Each row has a name. Each piece below is followed by the name of the row it came from, unless a question asks for something else. Each question is about the rows just above it.

z_887: [110 140  82  83 138]
z_148: [ 96  94 137 185  93]
z_325: [130 101 128 174  93]
z_894: [164  88 128 110 131]
z_654: [174 128 101  94 130]
[128  93 130 174 101] is which row reordered? | z_325
Which row holds these entries in another order? [ 93  96  94 137 185] | z_148

z_906: [117 154 149 116 169 122 136 113  82 129]
z_9: [109 141 120 105 101 126 152 124 157 147]
z_515: [105 157 109 141 101 126 152 120 147 125]
z_598: [ 89 113 129 139 120 144 158 133  85 147]
z_298: [105 120 101 157 109 147 125 141 126 152]
[139 120 144 158 133  85 147  89 113 129] is which row reordered? | z_598
Which row holds these entries in another order? [147  89 113 129 139 120 144 158 133  85] | z_598
Which row holds these entries in another order? [136 113  82 129 117 154 149 116 169 122] | z_906
[ 85  89 113 120 129 133 139 144 147 158] is which row reordered? | z_598
Put [147  85 133 158 144 120 139 129 113  89] back in order: which row is it? | z_598
[147 157 124 152 126 101 105 120 141 109] is which row reordered? | z_9
[124 157 147 109 141 120 105 101 126 152] is which row reordered? | z_9

z_511: [152  81 142 175 128  97  89]
z_905: [ 97 128 175 151 142  81  88]
z_500: [ 96  89 175 128 152  81 142]
Which row holds these entries in another order? [142  81 152 128 175  89  96] | z_500
Put [ 81  89  97 128 142 152 175] back in order: which row is it? | z_511
Put [152  81 142  96  89 175 128] back in order: which row is it? | z_500
Put [152  96 128  89  81 175 142] back in order: which row is it? | z_500
Which row holds these entries in another order? [ 89 152  81 142 175 128  97] | z_511

z_566: [139 154 164 114 112 116 135 162 144 119 120 141 138 114 117 135 115 148
 139 110 149 115 119 120 135 115 143 116 122 145 123]
z_160: [119 139 119 115 148 120 141 162 123 116 145 112 115 117 115 120 135 143
 114 144 116 164 122 149 138 139 110 155 135 135 115]
z_7: [135 116 138 120 120 115 115 119 110 116 164 119 148 145 135 139 154 141
 114 144 115 135 149 117 115 143 122 139 123 112 162]
z_129: [114 144 119 123 139 164 162 115 119 110 149 135 115 139 119 117 115 148
 143 141 112 145 135 120 116 116 122 115 135 154 138]
z_399: [102 143 132 137 155  76  76 153 133 105 104 152 117 158 140 149 150 100
  81 154 109  83 112 132 148 113 140 153 150  93 156]
Put [110 112 114 114 115 115 115 116 116 117 119 119 120 120 122 123 135 135
 135 138 139 139 141 143 144 145 148 149 154 162 164] back in order: which row is it? | z_566
Put [123 145 122 116 143 115 135 120 119 115 149 110 139 148 115 135 117 114
 138 141 120 119 144 162 135 116 112 114 164 154 139] back in order: which row is it? | z_566
Put [119 135 114 135 115 145 119 110 115 122 135 144 117 164 148 116 120 149
 120 112 162 115 115 154 139 139 138 143 141 123 116] back in order: which row is it? | z_7
Which row holds these entries in another order? [135 116 139 144 141 110 145 148 115 119 135 119 119 112 122 135 120 154
 139 123 115 117 164 162 143 114 115 116 149 138 115] | z_129
Put [162 112 123 139 122 143 115 117 149 135 115 144 114 141 154 139 135 145
 148 119 164 116 110 119 115 115 120 120 138 116 135] back in order: which row is it? | z_7
[120 120 115 115 119 110 116 164 119 148 145 135 139 154 141 114 144 115
 135 149 117 115 143 122 139 123 112 162 135 116 138] is which row reordered? | z_7
Which row holds these entries in another order? [135 149 117 115 143 122 139 123 112 162 135 116 138 120 120 115 115 119
 110 116 164 119 148 145 135 139 154 141 114 144 115] | z_7

z_158: [114 113 141 178 133 130 145]
z_474: [106 113 152 132 121 124 155]
z_287: [135 101 116 133 112 128 123]
z_692: [128 101 133 136 116 112 123]
[155 124 121 132 152 113 106] is which row reordered? | z_474
[101 135 123 133 116 112 128] is which row reordered? | z_287
Which row holds these entries in another order? [123 133 116 128 136 101 112] | z_692
Put [123 128 112 133 116 101 135] back in order: which row is it? | z_287

z_241: [137 161 102 155 130 139 110]
z_549: [157 159 135  94 142 141 109]
z_495: [161 155 137 101 139 130 110]
z_977: [130 139 156 110 137 161 102]
Which row holds these entries in another order? [101 110 130 137 139 155 161] | z_495
Which row holds these entries in another order? [110 161 155 137 101 139 130] | z_495
Which row holds these entries in another order? [102 110 130 137 139 155 161] | z_241
Put [130 102 161 155 110 139 137] back in order: which row is it? | z_241
[141 109 157 159 135  94 142] is which row reordered? | z_549
[142 109  94 141 135 159 157] is which row reordered? | z_549

z_634: [124 127 113 143 125 132 115 125 141 114 120 137 123 134 137 134 117 114
 128 146 144 132 137 137 136 122 111 110 129 106 132 134 124 124 135 124
 150]
z_410: [123 121 120 124 129 118 143 126 129 146 130 124 127 128 114 124 130 130
 122 131 141 139 123 131 126 147 108 120 126 131 146 121 132 139 121 137
 126]
z_171: [123 110 129 111 100 141 108 113 127 125 120 121 133 120 142 139 139 145
 133 131 132 141 145 121 129 130 127 138 110 121 123 114 127 133 115 138
 120]
z_648: [114 131 127 134 130 123 133 129 132 150 110 122 126 105 130 122 128 124
 133 130 131 125 147 138 132 121 133 133 128 129 126 139 109 126 130 130
 130]
z_36: [129 135 138 136 129 135 117 142 123 124 120 123 128 135 127 136 141 132
 139  98 145 120 124 121 122 125 128 137 128 103 142 135 100 143  92 115
 125]
z_34: [130 131 128 110 126 114 130 133 138 105 133 128 132 121 109 133 126 129
 147 133 121 122 130 134 150 124 130 126 130 132 127 130 131 125 123 139
 129]
z_960: [123 110 130 124 105 127 128 109 129 133 130 127 131 121 134 133 118 147
 132 132 126 140 128 130 129 130 130 133 126 130 122 114 139 121 133 138
 125]
z_414: [136 128 126 111 119 131 108 128 131 121 110 119 132 120 143 128 150 108
 124 132 142 140 146 115 121 137 131 134 110 122 122 127 113 143 109 138
 119]
z_780: [123 111 128 119 104 132 117 112 129 127 130 119 133 120 138 132 128 135
 129 132 128 140 141 127 128 135 130 138 115 128 123 115 135 128 133 138
 119]
z_730: [144 122 141 144 119 141 119 137 111 132 106 134 125 136 118 148 132 166
 151  94 137 128 107 108 128 116 128 112 138 112 138 114 106 122  71 116
 123]
z_574: [144 143 134 136 141 128 113 146 114 124 106 124 123 132 137 134 150 117
 137 115 137 124 122 125 126 124 127 132 132 114 137 135 111 134 110 120
 129]
z_461: [141 123 146 143 124 147 131 124 120 126 121 114 146 130 129 129 127 108
 121 139 126 123 124 132 122 131 128 139 126 121 130 120 126 137 129 131
 118]
Put [108 114 118 120 120 121 121 121 122 123 123 124 124 124 126 126 126 126
 127 128 129 129 129 130 130 131 131 131 132 137 139 139 141 143 146 146
 147] back in order: which row is it? | z_461
[116 123 144 122 141 144 119 141 119 137 111 132 106 134 125 136 118 148
 132 166 151  94 137 128 107 108 128 116 128 112 138 112 138 114 106 122
  71] is which row reordered? | z_730
Which row holds these entries in another order? [129 122 110 126 129 133 147 130 105 134 125 124 121 131 109 132 132 130
 128 130 130 138 114 139 133 131 133 126 126 122 130 123 128 133 130 150
 127] | z_648
Put [105 109 110 114 121 121 122 123 124 125 126 126 126 127 128 128 129 129
 130 130 130 130 130 130 131 131 132 132 133 133 133 133 134 138 139 147
 150] back in order: which row is it? | z_34
Which row holds these entries in another order? [122 126 123 126 129 120 124 124 147 132 131 139 121 129 124 127 118 121
 126 137 114 129 121 141 139 123 131 128 146 131 126 130 108 143 146 130
 120] | z_461
Which row holds these entries in another order? [106 110 111 113 114 114 115 117 120 122 123 124 124 124 124 125 126 127
 128 129 132 132 132 134 134 134 135 136 137 137 137 137 141 143 144 146
 150] | z_574
Put [118 131 129 137 126 120 130 121 126 139 128 131 122 132 124 123 126 139
 121 108 127 129 129 130 146 114 121 126 120 124 131 147 124 143 146 123
 141] back in order: which row is it? | z_461

z_119: [ 94 134 128 108 127 110 122 167 135 103 107 117 126 109  97  99 156 132
 183 147 130 117 143  86 126 140  95 111 122 140 123 130 143 112 138 134
 118 107 156 156  89 134 139 139 141 106  94 126 108  77]
z_575: [127 128 112  97 143 183 141 126 135 123  94 122 130 139 124 140 143 117
 107 147  99 156 107 117 134 106 139  86  89 126 118 126 109 122 132 111
  95 156  94 156  77 108 107 134 138 103 110 167 134 130]
z_190: [127 128 112  97 143 183 141 126 135 123  94 122 130 139 140 140 143 117
 107 147  99 156 107 117 134 106 139  86  89 126 118 126 109 122 132 111
  95 156  94 156  77 108 107 134 138 103 110 167 134 130]
Which row holds these entries in another order? [141 126 111  95 123 128 143 107 108 132 134 122  94 109 139 140 126 118
 106 183  99 126 143 117 112  77 103  94 138 124 107 127 135 134 130 130
 167  89 156 147 110 156  97 122 156 117 107 139  86 134] | z_575
[139 126 126 109 117 143  94 107 122 132 140 112 127 139 183 106 138 128
 110  95 140 156 156 107 122 108 118 147 167 130 103 111  94  86  99  89
 126 134  77 135 134 141 134 130  97 123 107 156 143 117] is which row reordered? | z_190
[140 130  77 117 128  89 134 112 123 143 139 126 127 108 110  99  94 141
 111 147  86 126 107 132 108 156  94 156 156 134 107 139 103  97 106 140
 167 122 126 109 138 143 130 135 122 117 118  95 134 183] is which row reordered? | z_119
[143 132  99 140 103  95 117 110  94 109 127 126 106 135 156 123 139 134
  77 107 183 122 138 107 122 167 134 130 143 130  86 156 147 139 126  89
 128 118 108 126 107 134  94 117  97 140 112 111 141 156] is which row reordered? | z_190
Put [130 139  77 147 123 110 156 122 117 108 126 107 167 141  89 117 118 108
  86 134 126 156  97 107  94 134 132 122 135 140  94 128 109 140 143 139
 143 134 183 112 106 127 130 156 103  95  99 138 126 111] back in order: which row is it? | z_119

z_793: [124  92  70 140 149 130 141 121  77  94 129 150  97 109 128 137]
z_659: [124 134 132 146 186 147  96 168 122 124 139 117 136  86 174 118]
z_277: [160  85 131 145 113 171  93  98 150 124 109 110 145 161 147  98]
z_660: [ 86 161 102  84 122  89 120  97 146 124 104 126 135  98 118  96]
z_758: [146 171 124 113  98 150 145 109 110 161  98  93  85 145 131 160]
z_60: [137 121 129 110  77  97 150  94 149  70 128 130 124 140 141  92]
z_907: [118 140 153 132  93 144 163 144 177 140 103 158 152 107 113 172]
Put [129 150  97 109 128 137 124  92  70 140 149 130 141 121  77  94] back in order: which row is it? | z_793
[ 70  77  92  94  97 110 121 124 128 129 130 137 140 141 149 150] is which row reordered? | z_60
Which row holds these entries in another order? [152 107 113 172 118 140 153 132  93 144 163 144 177 140 103 158] | z_907
Put [ 98  85 131 161 145 150  93  98 145 113 147 124 171 110 160 109] back in order: which row is it? | z_277

z_884: [128 113 100 129 123 121]
z_950: [132 128 128 141 134 135]
z_413: [ 95 118 120 112 150 126]
z_975: [126 152 130 115 123  82]
z_969: [113 123 128 121 100 128]
z_755: [117 154 140 138 126 132]
z_726: [121 128 129 113 123 101]
z_527: [129 131 122 138 145 111]
[113 128 128 121 123 100] is which row reordered? | z_969
[ 82 123 115 130 152 126] is which row reordered? | z_975
Put [121 123 129 100 113 128] back in order: which row is it? | z_884
Which row holds these entries in another order? [132 134 128 135 141 128] | z_950

z_781: [122 113 109 137 123 115 117 123 119  96 125 115 150 131 129 137 119 121
 133 127 128 139 133 141 135 133 135 112 135 123 118 132 109 120 131 123
 112 119 106 130 117 133 109 116 125 126 127 134]
z_354: [124 120 115 135 124 116 120 123 123 106 126 117 139 131 132 139 122 124
 131 126 127 136 133 139 136 130 135 120 136 124 122 129 110 123 130 125
 117 121 114 128 121 132 113 119 126 125 127 130]
z_62: [127 128 125 129 127 127 127 127 127 124 128 125 130 129 130 129 127 128
 128 127 127 129 129 131 130 128 130 126 130 127 128 127 125 127 129 127
 126 127 126 127 127 128 124 126 128 127 127 128]
z_524: [121 129 115 134 126 123 121 123 125 116 127 119 134 131 135 134 120 128
 125 125 123 135 133 140 141 127 134 120 136 125 129 124 118 122 133 125
 122 125 122 124 123 129 114 120 127 123 125 125]
z_17: [121 129 115 134 126 123 121 123 125 116 127 119 134 131 135 134 120 128
 125 125 123 135 133 140 141 131 132 116 132 124 122 131 116 124 129 125
 117 124 117 130 120 132 116 122 126 127 128 133]
z_783: [120 104  96 146 119 101 107 117 115  78 123  99 163 135 129 149 111 117
 136 125 128 149 141 155 143 136 144  99 145 117 112 133  93 115 133 118
 101 111  91 131 105 139  89 107 124 123 126 140]
z_878: [111 120  97 144 122 111 113 114 120  83 124  97 154 135 144 143 114 123
 128 121 122 145 138 158 151 129 147 100 146 121 125 124  96 113 142 121
 110 119 106 123 110 135  82 106 126 118 125 127]
z_466: [128 129 127 127 127 129 129 127 124 127 125 126 129 127 130 126 126 130
 128 127 127 128 130 128 131 128 129 125 128 127 127 128 130 127 124 130
 127 127 127 125 129 127 127 127 126 128 128 128]
z_118: [119 128 117 135 124 122 120 121 122 106 126 119 138 132 139 133 120 127
 126 124 123 138 135 145 142 127 138 116 137 126 128 124 117 121 133 124
 120 123 119 124 120 130 112 122 127 122 125 126]
z_98: [106 114  83 122  97 123 124 122 144 154 121 127 121 106 118  97 125 110
 143 113 128 135 111 138 147 100 120 123 120 126 114 111 151 110  82 144
 158 129 124 135 125 145 113 145 142 119  96 121]
Put [127 125 118 126 106  82 135 110 123 106 119 110 121 142 113  96 124 125
 121 146 100 147 129 151 158 138 145 122 121 128 123 114 143 144 135 154
  97 124  83 120 114 113 111 122 144  97 120 111] back in order: which row is it? | z_878
Put [126 129 120 135 120 124 127 133 127 141 127 122 121 134 116 129 125 123
 134 123 120 140 124 122 133 123 123 134 131 125 125 123 118 125 125 129
 125 125 128 114 134 119 135 122 121 125 136 115] back in order: which row is it? | z_524
[128 127 128 125 129 127 127 127 127 127 124 128 125 130 129 130 129 127
 128 128 127 127 129 129 131 130 128 130 126 130 127 128 127 125 127 129
 127 126 127 126 127 127 128 124 126 128 127 127] is which row reordered? | z_62

z_366: [150 112 127 114 127 129]
z_494: [181 170 179  74  85 172]
z_188: [ 84 134 182 149 101  79]
z_876: [ 93  80  87 108 150  88]
z_220: [127 149 127 114 129 112]
z_886: [156 148 113 132  99  96]
Put [129 150 112 127 114 127] back in order: which row is it? | z_366
Which row holds these entries in another order? [127 127 129 112 149 114] | z_220

z_166: [119 108  72 149 133 104 122  90  84]
z_571: [ 94 165 122 139 147 112 145  81  92]
z_646: [129 133  83 101 127  74 162 131 150]
z_438: [ 95  89 138 145 124 140 164  75 112]
z_333: [ 76 140  89 124 165 146 138  95 112]
z_874: [120 106  66 147 132 107 172 129 152]
z_46: [113 134  86 116 122 108 170 151 130]
z_998: [ 75  95 165 138 145 140 112  89 124]
z_559: [ 95 165 124 138 140 112 145  76  89]
Which row holds these entries in another order? [124 145 165 138  76  89  95 140 112] | z_559
[ 74  83 101 127 129 131 133 150 162] is which row reordered? | z_646
[ 89  95 165 124 138 140 112 145  76] is which row reordered? | z_559
Put [ 84 122  72 104 119 133 149 108  90] back in order: which row is it? | z_166
Put [ 75  89  95 112 124 138 140 145 165] back in order: which row is it? | z_998
[ 76  89  95 112 124 138 140 146 165] is which row reordered? | z_333

z_618: [177 134 163 126 153]
z_513: [152 163 177 134 126]
z_857: [125 135 163 153 177]
Put [153 177 134 163 126] back in order: which row is it? | z_618
[153 126 163 134 177] is which row reordered? | z_618
[126 134 152 163 177] is which row reordered? | z_513
Put [135 163 153 177 125] back in order: which row is it? | z_857
[153 125 163 135 177] is which row reordered? | z_857
Put [177 125 135 163 153] back in order: which row is it? | z_857
[126 134 177 163 152] is which row reordered? | z_513

z_152: [127 130 107 107]
z_201: [ 98 140 103 132]
z_738: [140 104  98 132]
z_709: [107 138 112 124]
z_632: [107 130 108 127]
z_952: [ 83 109  83 136]
z_8: [140 133 103  98]
z_87: [ 99 142 106 131]
[ 98 103 133 140] is which row reordered? | z_8
Put [ 99 106 131 142] back in order: which row is it? | z_87
[ 98 103 132 140] is which row reordered? | z_201
Put [107 108 127 130] back in order: which row is it? | z_632
Put [132  98 140 103] back in order: which row is it? | z_201
[107 107 127 130] is which row reordered? | z_152

z_741: [118  86 127 121 134 125 117 117 119 122 109 119 136 119 155]
z_704: [134 117 121 109 119 155 127 122 118 136 119 119 125 117  85]
z_533: [134 162 110 104 158 130 127 123 183 119 145 152 123 111 110]
z_448: [119 146 114 127 112 129 147 159 151 131 163 128 140 114 119]
z_789: [114 119 112 140 120 146 151 131 128 129 147 159 163 114 127]
z_153: [110 123 183 158 127 123 152 110 111 130 145 120 104 134 162]
Which row holds these entries in another order? [117  85 134 117 121 109 119 155 127 122 118 136 119 119 125] | z_704
Put [127 131 119 114 147 129 146 151 128 140 159 120 112 163 114] back in order: which row is it? | z_789
[104 110 110 111 120 123 123 127 130 134 145 152 158 162 183] is which row reordered? | z_153
Put [119 119 146 114 127 112 129 147 159 151 131 163 128 140 114] back in order: which row is it? | z_448
Which row holds these entries in another order? [112 114 114 119 120 127 128 129 131 140 146 147 151 159 163] | z_789
Put [110 111 123 152 145 119 183 123 127 130 158 104 110 162 134] back in order: which row is it? | z_533

z_141: [ 92 139  95 106 117  99 128 120 135 133 174 131 119 130 115 126 115 143
 120 144 119 120 145 155 161 116]
z_896: [121 116 149 119  94 106 174 132 132 118 161 122 121 134  99 118 149 128
 136  91 126 117 141 115 129 139]
z_954: [113 135 106 116 117 110 114 115 147 130 165 123 119 139 121 127 111 107
 108 131 129 127 159 124 153 120]
z_754: [ 91 139  94 106 118  99 129 121 134 133 174 132 119 128 116 126 117 136
 118 141 122 121 149 149 161 115]
z_934: [111 135 105 115 116 109 115 115 146 130 166 124 119 139 120 127 111 109
 109 131 129 127 159 125 154 120]
z_997: [ 91 139  94 106 118  99 129 121 134 133 174 132 119 128 116 126 117 136
 118 141 122 121 149 156 161 115]
z_903: [119 129 160 107 114 121 123 127 115 113 130 120 131 139 116 135 124 110
 111 153 106 127 165 108 147 117]
z_107: [ 92 139  95 106 117  99 128 120 135 133 174 131 119 130 115 126 115 133
 117 140 123 121 150 147 161 115]
Which row holds these entries in another order? [121 118 149 118  91 119 121 116 126 128 106 133 161 129 174 149 117  94
 136 115 122 139 132 141 134  99] | z_754
[127 127 107 121 153 131 119 106 139 159 165 115 124 114 135 129 110 147
 117 116 120 113 108 111 130 123] is which row reordered? | z_954

z_883: [152 126  88 145]
z_865: [127 131 126 171]
z_862: [143  99  76 190]
z_733: [142 108 137 117]
z_240: [147 165  71 132]
z_973: [151 155 148 127]
z_919: [127 107 108  90]
z_65: [126 170 127 131]
z_902: [143 172 101 121]
z_735: [130 100 146 128]
z_895: [144 134 191  96]
z_247: [117 108 136 142]
Put [190  76  99 143] back in order: which row is it? | z_862
[117 137 108 142] is which row reordered? | z_733
Put [171 127 131 126] back in order: which row is it? | z_865
Which row holds these entries in another order? [142 117 108 136] | z_247
Which row holds these entries in another order? [121 143 172 101] | z_902

